Each row below holds a small network's activations on one input, seen along a few directions.
In each table, some parts of the input vary, and every possible input appears once, in random order.
Descriptions start from the smaller parts, as in this example, which fits no table here: ring(8) and (point or ring(9) or (values(3) and line(4))).
Shared parts are said once, and a part with two or three values counts as separate values.
In the rows, 128 means zero.

Other details of the inputs shift rows strongly along two fixed directions, in all tables alike. That doesn't count.

Table:
R1: 132	127	131	140	143	112	135	129	137	116	142	120	112	126	124
R2: 81	184	115	107	99	204	135	149	130	95	117	122	137	168	156
R3: 75	178	98	109	116	202	147	141	112	102	105	109	149	149	155
R4: 127	113	134	135	135	114	126	145	129	122	116	122	123	109	120
R5: 145	128	124	116	133	116	142	121	125	141	133	120	140	113	133
R6: 129	134	132	130	103	122	127	124	148	141	135	135	117	130	109
R7: 123	129	110	122	120	117	137	111	129	137	135	130	130	111	115
R8: 131	128	129	142	143	111	132	136	137	126	132	117	105	127	124
R9: 122	128	128	143	115	124	131	112	134	125	155	136	120	121	121
R10: 144	123	128	123	139	126	134	125	130	146	125	114	142	110	125
R11: 143	107	137	115	186	103	101	55	58	107	53	226	147	215	140
R12: 134	104	142	115	195	104	111	53	70	115	43	221	150	213	142
R13: 141	122	135	120	128	121	131	138	145	123	131	134	106	128	117
R14: 155	128	141	124	118	127	126	130	142	139	139	128	123	129	128
R15: 145	133	137	143	137	118	130	121	134	131	148	115	130	127	135
R16: 118	132	127	141	117	119	124	119	143	145	135	124	111	126	119
R17: 121	135	123	148	120	116	123	116	140	135	140	122	115	126	120
R18: 122	116	135	128	134	109	121	147	130	122	122	126	126	111	120
R19: 136	117	135	127	136	124	131	131	132	118	145	135	106	118	129
R20: 121	122	118	135	123	127	128	118	134	140	122	125	133	107	109
R21: 127	133	107	122	116	115	134	114	123	135	140	132	129	114	113
R22: 141	119	140	137	127	121	122	135	127	136	124	115	140	108	131
R23: 131	132	105	121	110	116	127	114	118	129	145	134	128	113	113
R24: 112	123	129	134	112	117	113	128	132	133	131	131	135	110	114
R25: 154	108	164	122	178	123	85	47	80	126	66	227	151	224	155
R26: 130	114	125	129	143	119	137	137	133	129	113	119	124	109	117
R27: 147	123	125	122	132	122	141	121	128	143	125	115	139	111	131
R28: 127	107	136	127	125	113	123	143	126	118	128	120	123	118	116
R29: 138	124	114	116	137	108	144	131	121	124	130	127	120	115	121
R30: 132	126	137	132	133	114	133	143	143	137	122	125	101	128	119
R31: 137	110	143	123	118	120	116	135	118	135	142	115	139	124	125
R32: 139	118	133	118	131	124	126	132	140	120	140	135	105	123	125
R33: 141	124	136	132	133	123	127	133	133	140	123	117	144	106	129
R34: 114	111	130	127	103	121	111	126	124	131	144	126	131	123	108
R35: 153	133	143	128	119	124	130	134	141	146	134	124	123	131	124
R36: 127	125	132	135	141	113	132	138	140	136	127	119	101	127	123
R37: 136	121	142	130	126	116	118	137	128	136	130	119	143	111	131
R38: 95	188	121	126	132	196	139	156	115	104	117	96	142	167	179
R39: 128	117	130	131	141	117	130	142	134	125	115	123	126	107	118
R40: 125	106	107	143	110	125	118	132	144	134	151	141	132	132	123
R41: 141	131	138	139	133	120	128	130	137	151	134	114	118	127	134
R42: 146	127	141	139	132	124	134	123	128	131	154	126	128	121	137
R43: 122	133	131	137	109	119	126	124	147	146	130	130	112	128	115
R44: 122	125	114	128	126	128	128	116	132	142	127	125	132	108	107
R45: 96	187	128	116	120	199	141	164	122	114	107	103	138	169	174
R46: 131	116	121	123	146	120	138	135	131	131	116	119	124	110	115
R47: 134	116	118	122	139	116	145	131	130	127	116	119	121	111	121
R48: 149	122	141	131	128	130	127	123	130	133	152	129	124	119	140
R49: 139	114	142	130	117	121	119	135	124	132	136	112	140	118	127
R50: 133	121	134	136	139	118	138	131	130	115	147	132	110	121	125
R51: 118	120	128	141	114	122	117	126	131	133	125	128	132	108	113
R52: 69	179	109	119	117	202	133	153	116	99	102	114	155	144	153
R53: 139	126	137	124	128	118	134	142	144	131	127	130	105	130	112
R54: 154	131	119	116	124	115	132	124	114	133	143	124	137	115	131
R55: 150	131	121	117	130	114	139	123	119	140	139	122	138	115	131
R56: 149	106	119	140	124	124	123	143	137	140	149	130	140	134	139
R57: 123	104	136	120	126	114	120	144	121	120	135	122	122	124	115
R58: 116	114	129	134	103	122	114	125	128	129	136	125	132	118	111
R59: 143	121	131	130	135	126	133	127	131	143	121	113	142	108	127
R60: 129	126	127	125	107	128	119	114	144	130	148	139	116	122	121
R61: 86	154	98	118	128	197	138	181	121	86	120	118	142	172	172
R62: 122	134	125	146	120	117	126	110	141	125	150	124	122	125	119
R63: 76	177	114	115	108	208	135	142	117	90	132	123	136	157	168
Description of these inputs: values(3) and (point or ring(9) or line(11)).
The inputs of R62 and R1 match in every part but the values(3) part. If R17 is changed in the same way as R62 into R1, which row does it become?
Answer: R8
The inputs of R41 and R36 match in every part but the values(3) part. If R37 is changed in the same way as R41 into R36, which row does it become?
Answer: R18
Which other rows does R14 become when the ring(9) part takes its other values? List them by row number.
Answer: R15, R25, R35, R38, R41, R42, R45, R48
Which other rows does R31 become when the line(11) part takes its other values? List them by row number.
Answer: R5, R10, R22, R27, R33, R37, R49, R54, R55, R59

Table:
R64: 123	125	129	132	125	126	125	122	127	127	126	133	127	126	122
R65: 123	127	128	129	126	124	122	122	127	126	127	132	127	127	121
R66: 131	122	128	123	131	123	127	128	121	123	128	132	127	125	127
R67: 131	121	131	123	128	125	125	128	123	128	124	130	135	123	125
R68: 130	121	127	131	135	122	127	129	123	125	128	128	129	128	130
R69: 134	131	133	130	136	123	131	125	129	132	124	127	123	129	131
R70: 130	125	129	131	133	124	128	126	127	135	119	125	134	125	127
R71: 103	162	120	112	121	179	139	161	121	101	128	107	133	143	158
R72: 132	126	132	131	134	125	127	128	128	136	121	126	133	127	128
R73: 129	122	129	130	135	122	127	127	120	124	128	128	130	124	129
R74: 135	125	130	125	130	126	127	129	129	134	121	130	131	128	126
R75: 134	124	135	131	135	123	126	129	125	126	131	128	126	130	134
R76: 128	130	127	129	136	122	132	122	125	130	121	127	126	123	126
R77: 135	123	138	131	132	125	124	129	127	131	127	126	133	129	132
R78: 134	128	137	131	133	125	126	127	129	135	122	125	131	127	130
R79: 133	119	129	124	128	125	125	130	126	129	124	130	135	127	127
R80: 132	123	125	124	134	123	133	127	128	124	126	132	124	129	125
R81: 128	128	134	131	126	125	121	124	132	129	130	132	124	132	125
R82: 137	127	135	125	129	127	127	128	129	134	122	129	129	128	128
R83: 136	126	132	124	134	124	132	127	130	125	129	132	121	131	128
R84: 129	127	135	133	125	127	124	125	132	129	129	132	123	132	126
R85: 132	122	129	132	136	123	126	130	124	127	130	129	128	130	132
R86: 124	123	127	132	125	126	126	125	130	129	127	134	127	130	124
R87: 127	127	133	130	126	125	122	125	132	129	130	134	123	132	127
R88: 135	120	131	125	129	126	124	132	127	130	126	130	133	129	128
R89: 132	127	123	123	132	123	132	125	128	130	121	131	123	128	125
R90: 125	124	127	133	125	125	123	124	129	128	126	131	126	131	122
R91: 126	126	129	132	126	125	122	125	131	130	129	132	125	132	123
R92: 131	126	129	123	129	125	128	126	125	132	119	130	133	122	123
R93: 88	163	115	116	115	179	137	155	123	103	124	110	136	139	149
R94: 131	120	130	131	132	124	125	129	125	130	124	126	136	127	129
R95: 133	121	133	132	132	125	124	131	126	132	126	126	135	129	131
R96: 137	123	105	136	71	108	157	193	193	150	214	44	93	19	93
R97: 89	163	112	117	115	178	136	155	126	105	124	109	135	143	150
R98: 129	128	123	128	128	130	127	114	126	130	132	134	133	124	128
R99: 130	124	127	130	138	122	132	126	128	126	126	128	126	129	127
R100: 136	130	131	124	132	124	131	126	130	130	124	131	121	130	129
R101: 125	124	128	133	125	126	125	124	130	129	126	133	126	130	123
R102: 136	134	130	130	124	123	127	121	128	130	134	133	130	131	131
R103: 134	125	127	125	134	124	132	129	129	126	127	133	123	132	126
R104: 124	126	129	131	126	125	123	122	127	127	126	131	127	127	121
R105: 130	132	124	128	125	123	127	118	123	128	131	134	134	126	127
R106: 137	122	136	125	128	127	124	131	127	129	127	130	131	129	130
R107: 132	124	127	124	129	125	128	128	128	133	119	130	132	126	125
R108: 128	126	128	129	138	122	132	124	125	124	126	129	127	125	126
R109: 128	126	135	132	126	127	125	126	132	130	130	134	124	132	127
R110: 134	121	128	125	132	124	127	131	124	126	130	132	126	131	129
R111: 129	126	125	125	122	125	127	119	124	133	132	129	130	131	125
R112: 123	124	129	131	125	125	126	124	128	128	127	135	127	126	122
R113: 127	128	127	124	122	125	127	117	122	132	131	130	131	127	123
R114: 131	126	122	130	127	130	128	116	129	132	133	134	132	127	129
R115: 122	125	128	129	125	124	123	123	128	127	127	134	126	127	122
R116: 132	130	122	130	124	122	128	120	126	130	132	133	132	128	127
R117: 133	129	133	125	123	126	126	118	126	134	133	131	127	134	128
R118: 125	125	128	131	126	125	123	126	131	130	129	134	125	132	125
R119: 127	125	130	134	126	126	125	126	131	130	128	133	125	132	124
R120: 132	129	128	131	137	122	131	126	129	133	123	127	124	129	129
R121: 130	129	125	122	132	123	132	124	125	129	121	132	124	124	124
R122: 134	132	125	130	125	123	127	122	127	131	133	134	131	131	129
R123: 134	127	134	131	138	123	131	126	129	126	129	128	123	131	131
R124: 134	128	126	125	133	124	132	127	129	131	123	132	122	130	127
R125: 131	127	128	126	122	125	127	121	125	135	134	130	129	133	126
R126: 129	127	135	133	126	126	122	124	131	129	129	130	123	133	126
R127: 94	165	116	121	116	180	135	157	126	106	125	106	134	145	150
R128: 132	120	126	124	131	123	127	130	124	124	128	132	127	128	128
R129: 126	124	129	133	126	126	125	127	131	131	129	135	126	132	125
R130: 126	124	128	131	126	125	124	127	131	131	129	135	126	132	125
R131: 129	121	132	130	132	124	124	127	122	129	124	126	137	123	128
R132: 129	127	131	129	133	124	127	125	124	133	119	125	135	121	126
R133: 128	126	134	131	125	126	124	126	132	130	130	135	124	132	127
R134: 100	165	111	118	118	184	140	148	125	109	132	109	140	141	157
R135: 130	128	125	130	136	122	132	124	128	132	121	127	126	127	128
R136: 132	125	129	131	138	122	132	128	129	127	128	129	125	131	128
R137: 135	129	129	130	128	132	127	116	130	132	135	134	130	130	133
R138: 130	125	126	122	134	123	132	125	126	123	126	133	124	126	123
R139: 124	125	126	131	126	124	123	123	130	128	127	132	127	130	122
The inputs of R112 and R86 match in every part but one. If R93 is changed in the same way as R112 into R86, which row does it become?
Answer: R96
The inputs of R101 and R64 match in every part but one. If R94 is changed in the same way as R101 into R64, which row does it become?
Answer: R131
Describe the family of inputs behind these rows.
Answer: line(4) and (values(3) or ring(6) or (values(2) and ring(5)))
Which other rows does R122 become when the values(3) part takes its other values? List them by row number.
Answer: R125, R134
Which other rows does R97 become when the line(4) part takes its other values? List them by row number.
Answer: R87, R115, R118

Table:
R140: 136	120	125	120	139	126	135	142	117	122	125	116	138	114	133
R141: 135	132	125	125	138	127	140	134	129	131	124	117	127	122	131
R142: 176	51	161	153	159	31	87	56	120	164	101	204	118	140	79
R143: 121	128	127	134	122	129	125	135	137	121	138	130	117	131	124
R144: 88	157	141	118	153	190	101	93	74	96	58	189	169	237	178
R145: 129	131	129	134	115	134	123	127	134	130	144	127	129	130	131
R146: 139	134	130	124	134	128	138	134	131	126	135	123	121	128	135
R147: 117	124	130	133	120	130	123	138	136	125	132	129	120	129	123
R148: 127	123	118	120	122	129	129	129	118	127	133	122	145	112	127
R149: 132	132	130	129	137	127	135	136	128	131	122	115	129	119	132
R150: 133	126	137	129	131	129	127	143	131	130	124	116	129	126	132
R151: 132	127	134	129	135	130	131	139	130	131	121	115	131	120	131
R152: 123	133	122	126	123	128	134	128	133	121	136	131	115	127	123
R153: 137	131	133	128	134	129	133	136	132	126	138	121	119	131	137
R154: 123	133	118	123	126	128	134	129	132	125	129	128	117	123	122
R155: 139	134	126	122	137	128	139	134	130	129	129	120	122	123	134
R156: 131	137	120	124	120	132	132	121	129	133	136	126	130	123	128
R157: 130	133	127	130	116	133	127	123	131	130	146	127	126	130	132
R158: 124	135	124	130	120	130	128	123	128	135	130	121	137	118	126
R159: 119	119	116	120	128	125	131	137	120	118	126	124	133	114	121
R160: 116	131	122	130	126	126	130	130	130	126	123	123	124	118	120
R161: 124	130	128	130	118	134	124	126	131	135	130	121	138	119	125
R162: 125	129	131	131	114	133	120	130	131	134	132	122	136	125	126
R163: 122	130	125	129	123	129	130	131	134	121	140	129	114	130	125
R164: 136	128	135	132	132	129	129	140	135	125	136	121	122	132	137
R165: 131	137	124	126	117	132	132	121	131	130	142	129	127	127	130
R166: 115	126	126	130	124	129	127	133	133	126	122	124	125	120	119
R167: 119	131	117	126	127	126	136	128	131	126	125	125	122	121	120
R168: 133	125	139	131	130	130	127	143	134	129	131	120	125	130	136
R169: 127	135	119	126	121	131	133	121	129	135	132	123	134	121	126
Describe the family of inputs behind these rows.
Answer: values(3) and (point or ring(9))
The inputs of R165 and R152 match in every part but the values(3) part. If R156 is changed in the same way as R165 into R152, which row does it become?
Answer: R154
Which other rows does R151 become when the ring(9) part takes its other values? List them by row number.
Answer: R141, R146, R149, R150, R153, R155, R164, R168
